These are the activations of a small neural network, seen along a few directions. Each row is one input.
Each table varies a few parts of the input and shows all the possible inputs, shuffled.
A made-up example of a description, with smaller parts first: one of 5 places around a ring, together with either a single point or one of 11 places around a ring or (one of 2 separate values, together with one of 6 places along a line).
Shared parts are said once, and a part with two or three values counts as separate values.
(in the rows, 128 means zero)

Other details of the inputs shift rows strongly along two fixed directions, in all tables alike. That doesn't count.
These rows show it; all are for the same input, with only those details redrawn:
[ 75 131 104 102 120 136  88 132 202 103  98 107  81 101 115]
[112 137 114 166 171 134  93 158 119  80 137  95 105  95 133]
[145 142 143 116 127 122 144 134  78 126 133 127 153 144 144]
[109 136 132  52  75 124 140 108 161 149  93 139 129 151 126]

Table:
R1: [154 136 120 141 144 114 156  94  97 125 134 133 152 139 139]
R2: [155 114 145 143 148 126 162 110  91 139 120 171 155 140 117]
R3: [110 142 122  66  73 123 142 104 172 156 103 128 124 146 131]
R4: [137 106 145 127 111 137 135 195  80 164 150 133 148 144 122]
R5: [152 131 128 148 145 122 152 106  99 130 128 143 156 141 121]
R6: [132 114 115 205 188 135  98 122 142 105 145 129 103  95 113]
R7: [145 142 145 142 116 131 149 142  94 140 141 127 147 139 144]
R8: [145 142 143 116 127 122 144 134  78 126 133 127 153 144 144]
R9: [118 135 145  74  60 126 128 110 180 169 113 143 124 152 127]
R10: [154 147 142 128 120 115 130 126  93 139 153 116 147 145 151]
R11: [120 124 124  60  92 115 153  69 167 143  86 159 135 153 115]
R12: [ 88 111 102 121 119 141 116 114 218 121 114 117  82  95 122]
R13: [131 124 110 194 184 129  89 122 137  93 144 115 111 100 112]
R14: [121 120 110 185 191 134 100 133 127  79 125 123 114  95 105]
R15: [128 112 139  66  69 124 151  84 183 174 118 151 129 151 133]
R16: [144 135 156 128 118 131 146 147  83 132 132 139 153 143 139]
R17: [ 84 103 112 110 124 142 111 119 211 111 105 126  84  96 115]
R18: [147 113 144 136 106 130 121 185  95 173 174 126 142 144 128]
R19: [163 133 129 139 141 109 140  87 100 129 143 134 151 144 139]
R20: [141 113 134 139 109 137 139 190  90 170 159 123 141 140 127]
R21: [ 88 111  97 141 139 140 110 103 222 122  93 139  82  98  95]
Describe the family of inputs behind these rows.
Answer: one of 3 separate values, together with either a single point or one of 6 places along a line
Changing only the choice among 3 separate values turns R8 into R3. The same change can be made to R17. Which row results?
Answer: R12
Change only the choice among 3 separate values in R16. List by row number the other rows that result.
Answer: R7, R9

Table:
R22: [109 141 122  48  77 121 136 138 131 147 108 115 135 153 133]
R23: [120 162 128  64  87 113 135  92 142 124 107 112 132 148 154]
R24: [108 126 105 250 244 152  85 173 107  31 138  98  88  50 121]
R25: [ 70  95  77 179 166 153  83 131 244  93 118 103  48  56 104]
R26: [129 109 135  94 115 124 144  81 161 140 105 164 131 139 114]
R27: [138 134 129  99 114 110 127  68 155 141 111 149 135 149 118]
R28: [129 110 125  85 102 117 124 109 149 157 113 153 138 154 100]
R29: [188 136 135 194 164 118 161 115  54 138 177 127 167 139 153]
R30: [169 120 172 175 146 138 149 177  40 137 177 134 161 133 155]
R31: [ 74 132 107 162 134 147  39 162 226  97 132  87  52  75 114]
R32: [167 128 158 168 137 131 134 199  30 150 180 121 161 142 146]
R33: [126 105 115  99  85 128 155 124 159 183 126 145 133 148 111]
R34: [109 137 135  55  88 125 156 106 147 123 101 125 129 135 154]
R35: [111 128 129  73  89 128 143 126 142 155  84 154 140 155 100]
R36: [174 159 147 176 171 116 148 120  32 105 142 135 173 143 143]
Describe the family of inputs behind these rows.
Answer: one of 3 separate values, together with one of 5 places around a ring
